These are the activations of a small neural network, seen along a few directions. Each row is one input.
In each table, some parts of the input vary, and every possible input appears once, in random order.
Descriptions start from the smaller parts, as in this example, which fits no table here: line(6) and (point or ring(11) or (values(2) and ring(8))).
Shared parts are said once, and a part with two or three values counts as separate values.
(in the rows, 128 means zero)

Rows:
row 1: [120 174 184 193 115 104 118  97  53 120 107 136 189]
row 2: [ 82 101  87  49 195  99 142 188 235 198  67 133  68]
row 3: [128 176 141 223 113 106 123 147  91 143 125 104 179]
row 4: [183  94  68  83 113 138 147 155 195 120 163 141 102]
row 5: [ 88 129 148 187 127 175 104 117  54 100 175  79 116]
row 6: [199 125  86  92  96  92 159 135 197 130 112 167 140]
row 7: [197 123 131  52 102  94 151  87 159 110  92 193 148]
row 8: [170  88 138  28 110 147 135  68 137  86 128 175 113]
row 9: [101 143 191 160 124 157  98  83  34  99 144 108 152]
row 10: [106 152 125 223 123 140 117 158  96 128 177  80 133]
row 11: [  4 154 141 193 205 113 105 199 124 211  82  76 115]
row 12: [156  76  96  54 112 169 138 102 160  90 164 142  81]
- The inputs of row 8 and row 9 match in every part but one. If row 7 is changed in the same way as row 8 into row 9, which row does it become? => row 1
- What is each input in this table made of? => values(2) and (point or ring(5))

Rows:
row 13: [152 132  94 178 123 150 113 185 153 137 187  75  93]
row 14: [213 136  88 108 114  95 150 170 202 138 133 133 130]
row 15: [ 67 147 178 153 135  93 136 121  74 151 105 157 155]
row 16: [149 126  67 102  95 100 159 130 201 132  92 148 115]
row 17: [ 76 165 198 134 156 108 101 108  90 166  55  93 150]
row 18: [ 99 114  79 176 133 157 156 139 143 126 156  79  76]
row 19: [110 102 127  49 144  87 135 125 169 125 108 188 115]
row 20: [ 96 100 100 146 155 189 123 159 129 143 181 128 120]
row 21: [164  96 141 122 100 194 107  81  66  45 198 111 101]
row 22: [ 55 108 123 110 163 165 134 143  96 131 163 125  84]
row 23: [124 120 148  28 149 125 120 113 167 163  47 133 104]
row 24: [170 150 189 160  82 125 106  58  54  59 148 138 181]
row 25: [106 158 116 207  94  80 138 133 114 139  93 109 155]
row 26: [115 146 142 189 152 111 128 145 101 143 127 157 193]
row 27: [ 69 112 153  97 185 177 107 127 110 151 111  61  72]
row 28: [161 101  91  82 143 125 146 147 178 142 120 195 149]
row 29: [164 185 134 210 101  91 124 169 122 156 131 103 172]
row 30: [215 105 135  53  80 131 119  51 135  58 149 171 139]
- What is each input in this table made of? => values(3) and (point or line(5))
- The inputs of row 13 and row 14 match in every part but the values(3) part. If row 20 is changed in the same way as row 13 into row 14, which row does it become? => row 28
- Which other rows does row 23 become when the values(3) part takes its other values? List them by row number. => row 17, row 27

Rows:
row 31: [ 98 128  98 168 151 135 116 169 145 147 134  99 120]
row 32: [189 125 142  56 118 107 136  98 155 127  86 172 146]
row 33: [124 151 161 134 118 107 134  88  90 121  93 140 159]
row 34: [134 116 106 162 117 164 128 153 123 120 192  85 113]
row 35: [ 97 142 125 149 149 123 121 154 137 147 118  83  93]
row 36: [ 84 109 135 117 142 165 120 109 103 125 135 103  93]
row 37: [176 157 132 178  92 108 134 133 109 122 150 125 174]
row 38: [158 149 131 173 106 113 125 116 111 115 127 136 174]
row 39: [115 167 141 165 129  92 134 141 135 151  93 109 135]
row 40: [112 147 186 141 136 110 115  98  70 123 115 156 168]
row 41: [107 121 175 120 130 153 106  90  58  96 149 145 140]
row 42: [ 50 122 155 137 182 132 107 151 104 154 121 118 112]
row 43: [114 121 131 135 127 157 120 120 118 115 155  85  86]
row 44: [159 165 156 151 107 103 127 103 105 117 111 124 149]
row 45: [122 124 151 118 111 151 124  83  77  97 126 127 129]
row 46: [118 136  97 175 136 132 127 187 142 156 157  89 118]
row 47: [184 101 100  84  94 137 151 105 151  83 159 172 127]
row 48: [141 127 124  64 137  93 131 137 187 168  67 160 130]
row 49: [153 136 147 135 100 144 120  97  92  91 143 110 120]
row 50: [ 69 150 169 152 161 101 116 137 101 161  95 146 154]
row 51: [188 123 108 102 101  94 160 111 159 114 125 190 151]
row 52: [ 64 127 128 129 164 131 124 143 123 155  99 105 101]
row 53: [127 100  75 100 151 113 156 167 196 142 131 145  96]
row 54: [181 102 131  36 110 150 125  91 145 100 120 160 119]
row 55: [119 154 115 186 133 105 127 157 144 152 107 123 160]
row 56: [158 125 121 155  99 157 116 109 100  88 160 124 148]
row 57: [173 132 121 160  87 151 129 127  98  92 183 111 149]
row 58: [ 86 153 144 148 144 101 134 131 120 162  72 130 141]
row 59: [ 70 106 160 121 158 167 106 115  85 121 160 120 106]
row 60: [136 160 115 193 117 100 140 175 140 159 130 111 159]
row 61: [142 128  91 111 120  80 159 150 195 153 107 175 137]
row 62: [118 108 104 155 131 170 117 136 126 113 169  99 113]
row 63: [127 101 107  52 165 128 126 151 188 160  92 134  87]
row 64: [144  84  82  82 120 147 146 129 177 112 170 145  89]
row 65: [141  83 117  37 138 158 124 115 172 123 131 126  84]
- The inputs of row 60 and row 57 match in every part but one. If row 39 is changed in the same way as row 60 into row 57, which row does it become? => row 49
- What is each input in this table made of? => ring(5) and (values(2) or line(5))
- Which other rows agree with row 52 in the ring(5) part? List them by row number. => row 31, row 35, row 42, row 46, row 53, row 63
- Which other rows does row 48 become when the values(2) part takes its other values? List them by row number. => row 61

Rows:
row 66: [147 111  90  77 106 100 178 121 170 132 130 143  86]
row 67: [ 60  72 150  85 175 174 103 124 100 133 150 143 104]
row 68: [128  93 132  71 151 165 100 111 149 121  92  85  72]
row 69: [147 185 158 160 125  77 115 171 126 177 114 103 163]
row 70: [170 122 123 104 113 126 120 111 145 110 158 186 151]
row 71: [149 120 131 105 139 171  85 177 136 143 169  84  97]
row 72: [ 43 101 155 102 201 128 129 152 125 173 110 151 131]
row 73: [177 111 126 117 132 110 111 120 109 105 160 175 180]
row 74: [ 64 125  96 188 173 122 142 172 153 172 151  92 102]
row 75: [111 120  55 164 127 131 133 168 175 151  76 154 160]
row 76: [160 109  71 155 101 157 106 162 166 126 103 129 186]
row 77: [153 109  87  83 111  94 183 127 160 135 120 140  72]
row 78: [ 83 106 164 108 129 170 116  79  52  91 155 133 137]
row 79: [152 110  98  81  99 105 163 115 174 124 133 159  94]
row 80: [ 76 164 121 228 135  78 145 153 123 153 130 105 138]
row 81: [163 160 164 138  98 117 126  64  96 110  60 112 134]
row 82: [121 175 157 125 130  73 122 112 144 146  35 114 133]
row 83: [ 57 143 182 143 158  80 131 132  94 151  88 169 170]
row 84: [ 82  90 100 174 148 168 123 160 131 117 187  82  81]
row 85: [159 115 102  81 105 118 162 107 178 120 143 166 117]
row 86: [169 120 109  89 112 129 147 110 166 115 146 187 124]
row 87: [111 160 131 240  98 127 143 120  78 101 152 110 135]
row 88: [184 174 165 172  92 123 119 126  83 140 140 101 165]
row 89: [172 120 117  96 115 131 139 120 157 103 150 184 140]
row 90: [ 96 143 180 152 124 127 127  85  45 112 115 172 164]
row 91: [108 136 131  85 175 121 117 136 172 161  53 100  92]
row 92: [103 126 109 194 104 168 134 107  81  84 194  73 109]
row 93: [149 128 144  91 107 162 112  68 100  80  96  76 101]
row 94: [132 148 138 122 163 124 110 201 160 183 131  91 126]
row 95: [169 144 153 128  95 168 103 134  92 104 173  70 133]
row 96: [174 126 129 109 126 126 124 123 127  94 156 180 171]
- What is each input in this table made of? => values(2) or line(9) or (values(4) and ring(5))
- A walk changes only the ring(5) part. It starts at row 83 and steps to row 90. List the rest of the walk in order. => row 78, row 67, row 72
- Which other rows does row 80 become when the values(4) part takes its other values? List them by row number. => row 69, row 82, row 83
